[ 50   5 -31  28  16  35  43  26  46  39 -27]  nusu
[ 29  21   7 -27  15   7  43  21 -21  22 -30]  keza
[  5 -32   8 -28  18   7  48  22 -23  26 -32]  Zik
step +1: [28 16] -> [29 17]
step -1: [ 21 -21] -> [ 20 -22]
at: [ 29  21   7 -27  15   7] -> keza, 1
find: [  5 -31] -> nusu
find: [  7 -27  15   7  43  21 -21  22 -30] -> keza
step -1: [26 46] -> [25 45]

[ 3 -6  0 -4 -1 -7 -6 -7 -6 -3  3]  banu
[-6  2  0 -1 -4  2  4  2  2 -1 -2]  gep
[-43   1  -4   3  -7   0   1   1   5  -3  -3]  Lel
[-43   1  -4   3  -7   0   1   1  -6  -3  -3]  bedof
[ 4 -9 -3  3  3  4  3  2  3  0 -3]  lud
step -1: [-43   1] -> [-44   0]
find: [-43   1  -4   3  -7   0   1   1  -6  -3  -3] -> bedof

[43  9 32  2  0] : Zir
[  4  32 -29  -4 -43] : labi
[-45   0 -33   6  -6] : moza
[ -8 -35 -19 -37   7] : remo
step -1: [43] -> [42]
at: [-19 -37   7] -> remo, 3
step -1: [43  9 32] -> [42  8 31]
at: [-45   0 -33] -> moza, 1
step +1: [43  9 32] -> [44 10 33]

[ 12 -24  30  17  -9  25 -29  36  13  47  41  -8  -2   2   0] = voker
[ 12 -24  29  17  -9  25  17   6  30  -4  23 -10  21 -14   0] = Rorel
[ -2  14 -25 -35 -36  -9  13  -8  41 -29  -2   2  36  47   3] = ris
step +1: [ -4  23 -10] -> [-3 24 -9]
find: [ 13  -8  41 -29  -2   2  36  47] -> ris
find: [ 17  -9  25 -29  36  13  47  41  -8  -2   2   0] -> voker

[ 1 44 -1  0  4  2] = Vuruk
[ 0  6 -1  1 29  0] = bodu
[  0  30  -1   0 -25   1] = rab
[  0   0  -1   0 -15  -1] = nane
[  0   4   0   0 -41   1] = Dure
step +1: [0] -> [1]
step -1: [4] -> [3]
find: [  0  -1   0 -15] -> nane

[-18 -30  -1 -29 -47   2 -11  18  15 -27 -29 -24 -23 -49 -28 -23  -6 -21
  -2 -39  -9 -39   3 -22  -7   2 -14] : muni
[-14 -16 -14 -28   6   1 -18 -11 -38 -28  25 -31  34  23 -25 -29 -13 -26
 -11  -8 -20 -16  -5 -41 -20  -3 -25] : zige
[-34  -9  17 -23  -4 -49 -39   4   9 -36  32 -14  32   3 -38  -1 -42 -17
 -55 -12 -13 -23 -44 -27 -48 -45  -3] : regi
[-31 -25 -19 -38 -20 -37 -27  -4  13 -47  -7 -22  -3  -4 -46  -7 -32  14
 -30 -20  16 -28 -20 -18 -47 -31  18] : Fad
[-37 -20 -13 -45 -16 -36 -26 -33 -25 -50   9 -27  -5 -12 -49 -11 -48 -15
 -37 -53 -17 -47 -31 -49 -46 -34 -15] : deru
[-14  44 -36  -5  12 -17 -11 -21  -2 -16 -30  31 -33  21 -20  47  -6  39
 -14   3  43 -15  -7  12 -19 -11  34] : Dipum
[ 32 -23 -26  -9   0  42  33 -22 -49  -2  10 -19   6  18 -17 -34  16 -29
  18 -24 -39   5  33 -27  15  41 -41] : Kul
[-19 -29  38 -17 -31 -37 -22  18  16 -18  45 -24  43 -27 -21 -29 -45 -21
 -42 -16 -29 -17 -37 -27 -42 -27 -23] : roda
[-23  -6 -21  -2 -39  -9 -39   3 -19  -7   2  31 -33  21 -20  47  -6  39
 -14   3  43 -15  -7  12 -19 -11  34] : Saz
at: [-23  -6 -21  -2 -39  -9 -39   3 -22  -7   2] -> muni, 16
find: [-33 -25 -50   9 -27] -> deru
step -1: [-19  -7   2] -> [-20  -8   1]

[-17  38  -8  17] -> Kamib
[ 46 -21 -14 -13] -> muko
[ 34 -33 -43  49] -> fen
[-28 -26 -44  51] -> pok
[ 46 -21 -14  23] -> barut
[-28 -26  27 -23] -> Vegur
[-27  33 -22   1] -> Mari
find: [-28 -26 -44  51] -> pok
find: [ 33 -22   1] -> Mari
step +1: [-33] -> [-32]

[45 40 18 31] -> Koluz
[45 17 31 18] -> dif
[45 17 18 13] -> Kina
[13 22  1 27] -> tesu
[45 17 18 35] -> mugol
step +1: [13] -> [14]
find: [31 18] -> dif
find: [45 17 18 13] -> Kina
find: [18 31] -> Koluz

[ -6  43 -16   7   1  38 -48  11 -44] = tulop
[ 40 -23 -24  -6  45 -16 -17  36  30] = noze
[ 40 -23 -24  -6 -20  31  43  29 -36] = Zuvog
[ 17 -27  31 -35 -38  40  41 -25  13] = tad
[-13 -24   5   1  18  15 -43 -23  18] = ges
[ 18   8 -22  15  33 -43  22  38  -5] = mamun
[  8  35   7 -44  13 -41  33  49 -26] = Bavoz
[ -1   9  10 -31 -29 -34 -39 -39 -18] = Sep
step +1: [-16 -17] -> [-15 -16]
find: [ -6  45 -16] -> noze
at: [  1  38 -48] -> tulop, 5

[19 28 26 16 43 44 14]  fibem
[43 26 19 28 16 -3 35]  rumap
[ 19  28  26  43  16 -12  44]  zel
find: [28 26 16 43 44 14] -> fibem
find: [26 43] -> zel
at: [16 43] -> fibem, 4
find: [19 28 26 43] -> zel
find: [19 28 26 16 43 44 14] -> fibem

[-1 34 -1  5  1 -6 -9] = Fibo
[  1 -24   0   6   0  -3  -2] = Dapaz
[ -1 -12   3  12   2 -10  -5] = zef
[ -2   1   2  40  -2  -5 -14] = gugav
[  4 -27   3  -2   6  -1   2] = Kazez
[  1 -51  -2 -20   4  -3  -7] = minum
[  1 -24   3   6  -2   9   5] = nopa
at: [ 3  6 -2] -> nopa, 3
find: [  1 -24   0   6   0  -3  -2] -> Dapaz

[ 46  -6 -53  -6 -26  38   4 -22  34 -16   0  25 -15  33  -1   8  24  53
  30  10  12  28 -25 -31 -16  19   0  19 -14  32  24   0 -47 -36 -10  -3
 -36 -24  14]  nibi
[ 11  16 -58 -20  -2  44  -6  -4   0 -22  17  15 -14  19  12 -25  13  42
  29   5  28   8 -41 -10 -23  16   8   9 -34  15   1  -3 -47 -47 -41 -29
 -24 -10  40]  Gobag
[ 44 -38  15 -17  29  -5  32 -39   3 -22 -30   9   9  11  -2  29  20  24
 -15  -1  -3  -4  12 -41  27  43  36  21 -18  -3  41 -18  11  -1  55  35
 -25 -10 -33]  supon
[ 48 -56   2 -16  28  -3  29   5 -46 -49  -8   5  29  -4   9   1  -1 -14
 -13 -25  36 -36  23 -11 -12  30  28   0 -19  -8  18 -23  28 -17  47 -14
 -33  27   4]  Zib
find: [-47 -47 -41 -29 -24 -10  40] -> Gobag
at: [44 -6] -> Gobag, 6
find: [-39   3 -22 -30   9   9] -> supon

[ 16 -18   2 -23  -6] : Zodo
[ 10 -41 -17 -24  13] : sitog
[  1 -14  15  -2  37] : mot
[ 23  13 -22 -23 -12] : leguv
[ 15 -24  -3 -16 -21] : kiz
[ 27  16 -15   7  -1] : Pibu
[ 24  10   8 -24 -13] : letu
[ -4 -33 -54  19 -20] : mizin
[ -2 -16  12 -38  20] : Taz
[-14 -15 -21  22   3] : Mog
[ 24  16 -18  -1 -16] : Pevab
step +1: [-24] -> [-23]
find: [ 16 -18   2] -> Zodo

[ 11   0  27  11  12  31  -2 -11  16 -11  -5 -13  20  10  36  37  -6 -29
 -12   6 -12   9  -9   2  -4 -26 -12  -8  -6 -23  19   8  29  11  -9  12
  -9   8   0 -20  -6  -5   3  -7  11 -16   5 -16  23 -12   2   0 -26 -12
 -12  -2  -9   0  -5 -20] -> fafup
[ -4   8  -3 -18 -12 -13  23  11 -16   3  14  11 -40   8 -17   4 -13  17
   5   5 -17   0  -7   5  20   8  17 -11  -6  -6 -29  -3 -36   6  39 -27
  16   2 -26 -22   5  -9 -33   1   0  33 -10  -1 -14   5  13  -7  17   8
   9   2  -5   2   6  16] -> Malap
[  3  37  -3 -23   3  22  23  10  -6   3  12  -9 -24   2 -21  40   4   3
  -9  16 -17  19   0 -14  25   9   9   1  -8   2 -31 -10 -33  11  17  -5
  15  -5 -15  -5  -4  24 -12   1  -3 -20 -19  19  -7 -13  17  -3 -19  13
  15 -12  -9 -28  16  -8] -> Tegip
[-12  25  39  -1 -10 -18   9  11   2   3  -4  -2   3   9 -17  23  11  -1
   4  -7 -13  12 -15   9  11  -4  -3   5 -22  15  38  29 -21  19  10  -5
 -20   4 -25  24  -3 -20 -12 -19  -5  19  -4   1 -16 -12  11   2  14 -22
   5   3  17  19  -4 -43] -> nakuf
[ -1  33   0   0   9   5  -1  -3  10  12   1 -11  37  -2 -10  21  40 -13
  -9  -3  -2  12   6 -14 -15  -3  -5  13   1  12  24  -2  13  18 -37  12
 -22   1  -5  39   9 -20  33  -2  -4  -8  14  -1   3 -11 -10   9 -21   8
   0  -6  10 -12   1 -24] -> Kifi
[ 11 -13 -12  -5  -1  11  13   0  -8 -11   9   0 -18   8  20  14 -12  -8
  -6  13 -18   2  -6  -3   5  -8   9 -26   0 -33 -26 -15   9   2  19 -14
   8   0 -10 -40   3   2 -27   3  13   9  -1 -15  14   4  -2 -11 -21  11
  -7  -2 -15   0  -3  26] -> bipi
[-13  20  35   8   0   6   2  12  13 -16 -11 -14 -11   6 -23  29  11  13
  -2  -5  -3   5  -6  -6  -9   5  -3  11 -34  23  39  15 -30 -16   7  15
  -1 -18  -3  15   4 -14   1 -14 -28  24 -16   7  -9 -35  16  14  20 -17
  22  -6   0  23  -3 -55] -> tefo
find: [ 24  -3 -20 -12 -19  -5  19  -4   1] -> nakuf
step +1: [  0 -18   8  20] -> [  1 -17   9  21]
find: [ 12   6 -14] -> Kifi
step +1: [ 9  5 -1] -> [10  6  0]
at: [ -1 -15] -> bipi, 47
at: [ -5  39   9 -20] -> Kifi, 39

[ 13  15 -13  27  -2   1   4   8  -3 -19   6   3   0   3  -1   2  -1   4
  -6   2   1   4   0   7  -9   1  -7] -> Sul
[  7  11 -10   7   4   1   0  -2   8  11  -8  -5   3   2  -2   0   3   3
   5   4   2  -1  -1   3  -2   4  -5] -> Rogu
[  1   2  13 -11   1   9   7   0  -1   7   3  -2   3   3  -2   4  12  -2
   0  -1   3   3   0   4   7   4   5] -> popa
[ -3  -3  -7 -42   2   6  -7 -11 -15   2   3  -2   2   0   2   4  -2   0
 -13  10   4   3   1   0   8   5  -2] -> losa
[  4  -2  -3 -18   0 -13   1   5  13   1  -2   4  -6  -1   0  -2   5   2
   3  -6   6  10  -1  -5   7   2   4] -> sokan
[ -1  13 -11  25   7  11   6   0 -12  11  -2  -9  -4   1  -7   2   5   4
   2   4 -19   2  -1   0   4  -1   4] -> fovi
step -1: [ 2 -2] -> [ 1 -3]
at: [ 4 -5] -> Rogu, 26
find: [-12  11  -2] -> fovi

[ 36 -36 -42 -17  45 -31  42  28 -24 -43 -10 -42  10  -9 -43  28  26 -12
  -6  23 -47]  tenos
[ -5 -13 -18 -42   4 -38   3  14 -45 -40 -10 -42 -46  -9 -36  -1 -29 -38
 -45 -28 -18]  viko
[ -9  -7   7 -42  19 -41  17   9 -45 -37 -46 -25 -44 -21 -29 -13 -11 -21
 -45 -18  -9]  piv
[-33   6  10 -38 -32 -19 -37  -7 -40 -13 -41  -8 -45 -18  -2 -21 -36 -17
 -42 -37  12]  Vami
[ -5 -13 -18 -42   4 -38   3  14 -45 -40 -40 -27 -46  -9 -36  -1 -29 -38
 -45 -28 -18]  sani
step +1: [-45 -37 -46 -25] -> [-44 -36 -45 -24]
step -1: [28] -> [27]
step -1: [-13] -> [-14]

[ -5   5   3  20  -7   4 -13  10  -7  -1  24 -19  23  14  25  11  -2  12
  10  16  13 -12  -6   5   5   5  10  -2 -15 -26   6   1 -27  -2  10   6
  14 -30 -13   5 -15 -22 -20 -14  -9 -13  10 -11 -24 -20 -11   6  26] : vufin
[ 28  12  10  15  11  -2  -4 -14  15  12  -3 -13  28   5 -12 -17  -1  17
 -20  41   7 -10   8  22  27  15 -11  10  -7 -28  -7   8 -10  -7  10  -2
  36 -23  -1  30  -8   3  -4 -10 -16  24   8 -12  -1 -12 -15  20  13] : veros
[  6 -19 -11   4  15  -5  13 -12   7  12   6 -10  27 -16 -30 -29  -3  17
 -20  39   3 -30  34  21  32  -2 -28  25  -6 -42   0   2  -9 -12  19 -16
  34 -25  -2  40  -3  14 -10   2 -27  16   7 -15 -10 -23 -13 -10  -2] : tig
[ 28 -11  10  15  11  -2  -4 -14  15  12  -3 -13  28   5 -12 -17  -1  17
 -20  41   7 -10   8  22  27  15 -11  10  -7 -28  -7   8 -10  -7  10  -2
  36 -23  -1  30  -8   3  -4 -10 -16  24   8 -12  -1 -12 -15  20  13] : biza
[ 23  -8   9  17   9  -2  -4 -10  13  12   4 -13  29   5  -8 -13  -1  19
 -17  40   8 -13   9  23  25  14  -9  11  -7 -30  -4   7 -14  -7  13  -3
  35 -25  -1  31  -7   2  -6 -10 -15  19  10 -10  -6 -14 -14  17  15] : Nol
[ 19  16  26  25  -8   1 -28  -1   4   0   8   0   5  23  29  15  -7   4
   1   4   0   9  25  14  -9  23 -13 -18  -2   9  -2   2 -22   0  -3  12
   8  -5  -1   0  -4  -4   3 -21  11   9   5   9  -2   4   2  30  24] : varif
find: [  6 -10] -> tig
step +1: [ 36 -23  -1] -> [ 37 -22   0]
at: [-13   9  23  25  14  -9] -> Nol, 22
step -1: [-2  2] -> [-3  1]
step +1: [0] -> [1]

[ -2  27  37  20 -13   0  13   6  25 -14  10  -2 -31  26] : rup
[ 19  34  29  27 -27   4  14  -7 -11   6  38  25 -18  32] : Ran
[ 17  27  20  21 -24   2  11  -6 -12   2  31  16 -12  25] : Pebo
[ 34  -1 -28   2   7  13   0   8 -35  17  17   4  42  -7] : kuve
[ 33   4 -30  -3   0  16   1   6 -35   1  15   0  52  -4] : Zudap
[ 29  20  21 -24 -30   7  14  -1 -25  -1  41   8  -1  29] : pev
[  2 -20  -6   4  44   3   1  25  22  34 -12 -11   6 -16] : vap
[ 16  36  24  19 -25   8  17   1   2 -19  26   5  -4  32] : Zipo
[  5 -18  -6   5  43   5   1  26  19  34 -10  -9   8 -15] : Fopat
at: [ 4 44  3  1 25 22] -> vap, 4
find: [ 27  20  21 -24] -> Pebo
step +1: [-4] -> [-3]
at: [ 27  20  21 -24   2  11  -6] -> Pebo, 2

[  4 -10  10  -3  -5 -12   4  -7  10] -> Teg
[ 27   6 -19   2   2   1 -37 -24  12] -> Fovig
[ 28  22   9  37   6  -1 -35 -34  -5] -> konom
[ 28  22   9  37   6  -7 -35 -34  -5] -> gubos
[  9   0  -7  -4 -15  -1 -33   6  13] -> mev
[ 13  14   2  27 -11  16 -35 -34   5] -> Nit
step -1: [-7] -> [-8]
find: [ 28  22   9  37   6  -1 -35 -34  -5] -> konom
at: [ 14   2  27 -11] -> Nit, 2

[-39  10   7  30] -> Gida
[-27  19  47  53] -> losaf
[-31   7  30  10] -> zafur
[-31  14   5  30] -> dozaf
[-27  19  53  47] -> pevap
find: [19 47 53] -> losaf
step +1: [10] -> [11]
step -1: [19 53] -> [18 52]
find: [10  7 30] -> Gida
at: [19 53] -> pevap, 2
find: [-31   7] -> zafur

